A small network was shown many inputs. Here are its activations along a few directions, one row for each input.
Each table varies a few parts of the input and shows all the possible inputs, shuffled.
A made-up example of a description, with smaller parts first: one of 2 separate values, together with either a single point or one of 9 places along a line or (one of 4 places along a line, together with one of 8 places around a ring).
Shared parts are said once, and a part with two or three values counts as separate values.
(in the rows, 128 means zero)

Other details of the inputs vary at random and push rows far along three fixed directions, the same in every table; ignore that.
These rows show it; all are for the same input, with only those details redrawn:
[193 137 116 155 161 109 187 208 134 128 105 162]
[ 51 185 156 121 106 179  23 106 120  91 132 119]
[ 96 126  98 107 107 167  88 120 108  86 126 147]
[158 146  56 132 176 179 113 155 113 109 128 139]
[ 97 111  97  99  97 160 101 119 105  81 124 156]
[121  65 131  99  57  94 181 152 112  82 101 192]
[169 164  60 145 195 181 110 165 119 119 129 131]
[118  76 133 103  65 101 169 151 113  84 104 185]

Rows:
R1: [123 133 225 109 102  57 117 135 157 152 113  83]
R2: [231 141 123 134 166  98 194 137 118 144 105 164]
R3: [184  74  84 162 157 100 205 150 151 157 144 112]
R4: [ 97 102 218 133  71  86 141 136 170 129 136  87]
R5: [120 139 218 136 108  64 140  91 133 143 101 171]
R6: [163 211 110 115 193 161  73 118 144 155 125  35]
R7: [122 198 120 149 168 175  67 151 129 118 129 117]
R8: [ 78  59  49  80 105 153 103 117  94  97 142  98]
R9: [160 161 158 152 167  78 155 125 136 180  99  83]
R10: [159 156  42 149 177 157 153 160  90 141 123  73]
R11: [176  86  78 168 170  67 210 206 126 165 115 123]
R12: [138 225 191 168 211 119  43 112 160 174 148 122]
R13: [160 160 218 179 159 112 132 165 186 144 148 136]
R14: [ 67 146 214 172  97  78 130 136 121 130 102 169]
R15: [138  99  83  67 152 161  74  69 116 104 156 151]
R16: [ 68 119 186 151  75 106 142  85 142 135 125  90]
R17: [153  86 121 130  82 136 188  95 117  96 135 173]
R18: [ 87 181 174  82 103 160  25  55 133 101 131 120]
R19: [217 121 107 168 147 106 244 168 139 153 119  93]
R20: [156  63 112 101  78 136 189 110 139  83 134 176]
R21: [ 78 151 188 144  72 113 114 125 101 103 110 156]
R22: [128  56 103  87  87 155 167 125 145 162 160 162]
R23: [119 211 144 197 203 190  72  88 150 149 156 109]
R24: [ 85  97  43  79  97 167 110 114  95  89 125  85]
R25: [170 108 100 174 184  87 179 190 127 147 130 187]
R26: [110  81  48  78  88 189 127  73 123  88 151  79]
R27: [ 71  95  43 118 126 152 124  96  79 119 125  98]
R28: [ 74  68  54  66  96 182 100 124  98 147 151 156]
R29: [ 95 119 210 141 100  80 122 173 139 116 121 166]
R30: [117 147 212 108  65  64 147 104 122 139  95  88]
R31: [ 84 105 198 148  84 100 123  93 157 117 157 174]
R32: [185 136  54  83 202 184 103 128 132 203 154 124]
R33: [132 204 171 159 192 105  61 120 156 187 134  56]
Q: What do these inputs look like to the network?
A: one of 3 separate values, together with either a single point or (one of 2 separate values, together with one of 5 places around a ring)
Q: Changing only the choice among 3 separate values turns R23 into R14. The same change can be made to R20. Which row results?
A: R7
Q: List by row number the other rows that have the choice among 3 separate values in common with R30.
A: R1, R2, R5, R6, R9, R12, R15, R18, R32, R33

Rows:
R34: [154 138  70 167 197 170 111 127 135 103 150 161]
R35: [111 178 143 189 159 114 128 164 118 130 106 137]
R36: [124 135 165 146 142 114 131 181 156 172 127 102]
R37: [124 223 205 150 160  86  78 154 153 170 112  36]
R38: [108 112 176 154  77  83 190 161 106 118 101 164]
R39: [ 95  65 178 121  37  46 188  90 124 106 111 119]
R40: [189  87  56 146 187 155 189 127 147 139 152 120]
R41: [116 146  61 124 167 149  88 129 104 153 135  57]
R42: [151 103  70 112 159 146 108  96 132 116 162  92]
R43: [113 109 152 101 104 136 107  87 150 109 142 110]
R44: [158 133  54 112 167 148 106  81 108 117 140  65]
R45: [199 109  97 170 158  88 217 161 121 108  95 178]
R46: [ 61  91 146  56  70 141  77  83 136 105 138 110]
R47: [175 142 107 105 146 127 146 160 106 116 103 138]
R48: [ 25 136 159 133  99 170  57  86 140 130 158  90]
R49: [ 86  83 130  63  52  93 121 108  93  66  90 175]
R50: [196 119 183 150 167  30 192 146 156 216 125 146]
R51: [123 128  49 130 184 181  76 159 111 119 141 152]
R52: [177 162 142 123 164 106 155 162 142 164  98  76]
R53: [ 99 172 170 106  74 154  82  71 124 101 123 102]
R54: [110 150 127 141 136 150 117  79 132 128 128  76]
R55: [168 205 198 164 199 120  97 135 144 196 134 160]
R56: [122 202 159 146 169 185  38 111 139 107 157 116]
R57: [ 37  78 128  87  65 125  71 103 119 119 151 102]
R58: [160 114  96 118 175 121 123 102 115 151 129 207]
R59: [164  80  96 105 102  91 181 120  99  69  94 186]
R60: [165 142 100 117 144 152 124 108 100  94 122 129]
R61: [143  63 111  70  81 121 166  69 119 153 137 205]
R62: [109 103 151 143  97  91 191 138 126 146 103 105]
R63: [136 147  86 108 181 152  68 130 144 143 154  70]
R64: [150 116 119 146 122 154 162 121 152 121 151 151]
R65: [197 112  78 136 183 137 143 150 131  95 128 174]
R66: [190 156 153 124 147 126 152 190 168 154 124 131]
R67: [160 126  56 111 129 162 157 155 106 144 115 120]
R68: [123 151 187 180 146  95 123 132 172 148 151  91]
R69: [ 73 179 249 173 100 126  78 119 157 111 144 139]
R70: [131  46 155 136  47  78 245 172 144 130 122 195]
R71: [ 65  86  77 117 106 188 101 102  95  91 163 162]
R72: [169  99 200 125  80  47 217 138 142 130  84 116]
R73: [150  98  39 163 190 158 151 164 114 117 144 178]
R74: [158 135 172 157  90  97 206 136 142 130 107 141]
R75: [106 193 163 163 151 111  88 181 121 138  93 125]
R76: [180 126  77 107 179 159 124 168 125 120 139 150]
R77: [ 91 207 234 112  73 114  78 129 147 135  99  93]
R78: [ 81  65 175  89  29  65 180 136 116 131  87 124]
R79: [126 111 120 118 101 144 140 168 139 144 134 146]
R80: [123 132 180 115  78 136 115 108 154 108 140 138]
R81: [ 83  74 123  60  96 137  99  23 114 151 149 150]
R82: [ 54 125  97 102  84 194  65  32  81  63 146 130]
R83: [178 105  43 104 184 147 126 164 123 103 128 174]
R84: [137 102  52 144 154 123 167 128 103 145 133  84]
R85: [109 248 213 204 143 137 107 165 156 175 117  79]
R86: [ 78 107  92  87  82 159  96 114  76  98 118 138]
R87: [101 121  61 150 174 167  92 117 129 145 173  81]
R88: [127 162 161 156 152 136 106 197 135 148 132 142]
Q: What do these inputs look like to the network?
A: one of 5 places along a line, together with either a single point or (one of 2 separate values, together with one of 5 places around a ring)
Q: Changing only the place on the line of 5 turns R61 into R58. The same change can be made to R85. Which row results?
A: R35
Q: Which other rows does R49 become when the choice among 2 separate values takes its other values? List them by row number.
A: R83
Q: List by row number the other rows that have the place on the line of 5 in common with R55.
A: R38, R47, R56, R60, R69, R71, R76, R82, R86, R88
Q: Start at R70 and move only the place on the ring of 5, one step at a time. The first step leads to R64. Which rows follow, in order?
A: R80, R66, R79
Q: List by row number the other rows that have the place on the line of 5 in common with R84.
A: R37, R39, R41, R42, R44, R50, R57, R63, R68, R87
Q: Which other rows does R40 become when the place on the ring of 5 takes its other values? List them by row number.
A: R36, R43, R46, R48
